A small network was shown many inputs. Here are its activations along a few directions, one row for each input.
Each table varies a few parts of the input and shows all the possible inputs, shuffled.
Descriptions start from the smaller parts, as in this example, which fits no table here: one of 2 separate values, together with either a single point or one of 11 places around a ring or (one of 4 places along a line, together with one of 5 places around a ring).
Shared parts are said once, and a part with two or three values counts as separate values.

A family of inputs:
R1: [ 19  -8   7  -9 -20   8  30  18  -8  71 -68 -11  39]
R2: [ -7  32  22  20   4 -19 -51 -28  23 -65  48  10 -44]
R3: [ -6 -49   0 -20  -8  37  52  38  -9  23 -12  11  56]
R4: [-32  51  32  33 -24  10 -70  28 -23 -36  45  26 -34]
R5: [ 23  -1  33 -19 -12 -33 -16 -50  46 -78  13  -2 -22]
R6: [-26  -8 -52  10  51  -9  -1 -25   3 -26  56  -1 -19]
R7: [ 15 -16  74 -10 -60  27   3  31   3 -22 -25  22  31]
R8: [ -3  34 -11  29 -13  16  -5  44 -39  80 -33   0   7]
R9: [ 44 -24  -4 -37   4 -25  35 -37  23  38 -67 -33  16]
R10: [ 28  -2 -33 -15  26 -51  16 -62  32  12 -31 -36 -23]
R11: [ 39 -28  63 -36 -36  -4   8 -23  39 -55 -23  -2  13]
R12: [-24  53 -35  40  18 -10 -36  18 -39  54  -2  -8 -30]
R13: [ 20 -66 -12 -46  17   5  56 -17  24 -11 -12  -9  35]
R14: [-51  14 -40  25  27  17 -18  33 -46   5  53  15  -8]
R15: [  0  32 -46  27  41 -37 -19 -39   8  23   1 -26 -42]
R16: [  4 -42 -42 -28  39 -23  37 -43  31 -37  24 -11  -1]
R17: [-31  -2 -14  13  -1  50  15  61 -43  33  21  22  28]
R18: [-11  30  58  23 -54  41 -36  54 -24 -10  11  32  -1]
Changing only one part turns R11 into R9. The same change can be made to R5. Which row results?
Answer: R10
What is each input in this table made of?
Answer: one of 3 separate values, together with one of 6 places around a ring
Change only the choice among 3 separate values in R14. List by row number the other rows that result.
Answer: R4, R12

A family of inputs:
R19: [ -3  23 -24  16  -5  10  10  37 -39  92 -46  -9  15]
R20: [-18  45   1  38  10  -8 -52 -12   7 -43  56  12 -50]
R21: [ 29 -11  62 -19 -57  11  11  19   8  11 -57   4  32]
R22: [ 24 -44  56 -35 -43  38  32  30   5  -3 -34  13  51]
R23: [-19  37 -18  16  31 -39 -58 -45  13 -67  63  -3 -67]
R24: [ 45 -39  12 -52  11 -48  20 -82  62 -68 -14 -26 -12]
R25: [-34  64  33  51 -36  20 -65  54 -45   9  18  27 -23]
R26: [-39  32  27  34 -22  47 -44  65 -48  -5  42  35  -2]
R27: [ 20 -54  30 -41 -21   5  44  -9  31 -34 -17   5  40]
R28: [ -9 -11 -29   0   8  37  31  47 -41  78 -24  -2  33]
R29: [-11 -24 -55  -2  29   2  42  10 -16  46  -8 -10  20]
R30: [  5  -9 -72 -13  65 -52  15 -62  16  18  -5 -38 -23]
R31: [  6  -2 -52   9  42 -21  21 -30  11  42 -13 -24  -7]
R32: [ 45 -31  31 -31 -11 -18  25 -47  58 -42 -20 -11   5]
R33: [-42  23  -1  28  -1  15 -32  27 -21 -34  60  28 -13]
What is each input in this table made of?
Answer: one of 3 separate values, together with one of 5 places along a line
Changing only the place on the line of 5 turns R31 into R28. The same change can be made to R32. Which row results?
Answer: R22
Change only the place on the line of 5 in R23. List by row number the other rows that result.
Answer: R20, R25, R26, R33

A family of inputs:
R34: [ 18   3   0 -13  15 -37 -19 -55  31 -48  10 -16 -32]
R35: [-36  27 -46  29  41 -10 -29  -4 -16  -1  47   2 -28]
R36: [-26  52   3  42 -15  15 -43  39 -32  17  23  18 -23]
R37: [ 34 -30   4 -37   0 -35  29 -46  34 -13 -39 -24   9]
R38: [  5 -33 -28 -23  11  17  50  14 -13  58 -34 -11  39]
R39: [ 34 -22 -12 -24  10 -33  35 -47  39   2 -36 -25   4]
R40: [ 13 -39 -46 -28  33 -25  47 -35  19  15 -17 -23  12]
R41: [ 32 -54  17 -44  -5 -16  44 -38  47 -43 -19  -9  22]
R42: [-16  43 -11  32  17 -18 -41 -17   1 -13  33   1 -39]
R43: [-28  24  31  22 -32  34 -32  46 -27 -28  40  35  -4]
R44: [-21  12  15  11   0  -3 -33  -8  11 -58  50  18 -22]
R45: [ -4   7  29  10 -32  26  -6  46 -30  39 -30  10  20]
R46: [ 12 -24  14 -19  10 -19  -3 -47  45 -79  32  -5 -22]
R47: [ 29 -47  35 -40 -26  25  46  14  15   2 -35   6  52]
R48: [ 18  10 -13   2  27 -35 -12 -57  33 -33  13 -17 -38]
R49: [ 29 -27  22 -33 -20   6  31   6   5  31 -55 -11  33]
R50: [ 28 -19   5 -19 -13   8  35   3  10  45 -52 -13  30]
R51: [-25   1 -19  20   0  36  15  55 -48  63 -10   8  28]
R52: [-44  38 -28  39  11  24 -27  52 -53  27  36  16 -12]
R53: [ -4  14  13  24 -24  26  -1  45 -25  53 -27   9  17]
R54: [-17  37   3  19   6 -19 -48 -15  -2 -28  28   2 -35]
R55: [ -3 -12  41   1 -39  45   9  52 -22   8  -7  24  40]
R56: [-26  46  19  30 -23  16 -48  40 -38   3  19  19 -21]
R57: [ -2  -7 -48  -3  50 -28   0 -43  15 -20  30 -15 -29]
What is each input in this table made of?
Answer: one of 4 places along a line, together with one of 6 places around a ring
Changing only the place on the line of 4 turns R38 into R50. The same change can be made to R57. Which row results?
Answer: R48
Start at R41 and move only the place on the line of 4, one step at a time. The first step leads to R37. Which rows follow, in order?
Answer: R39, R40
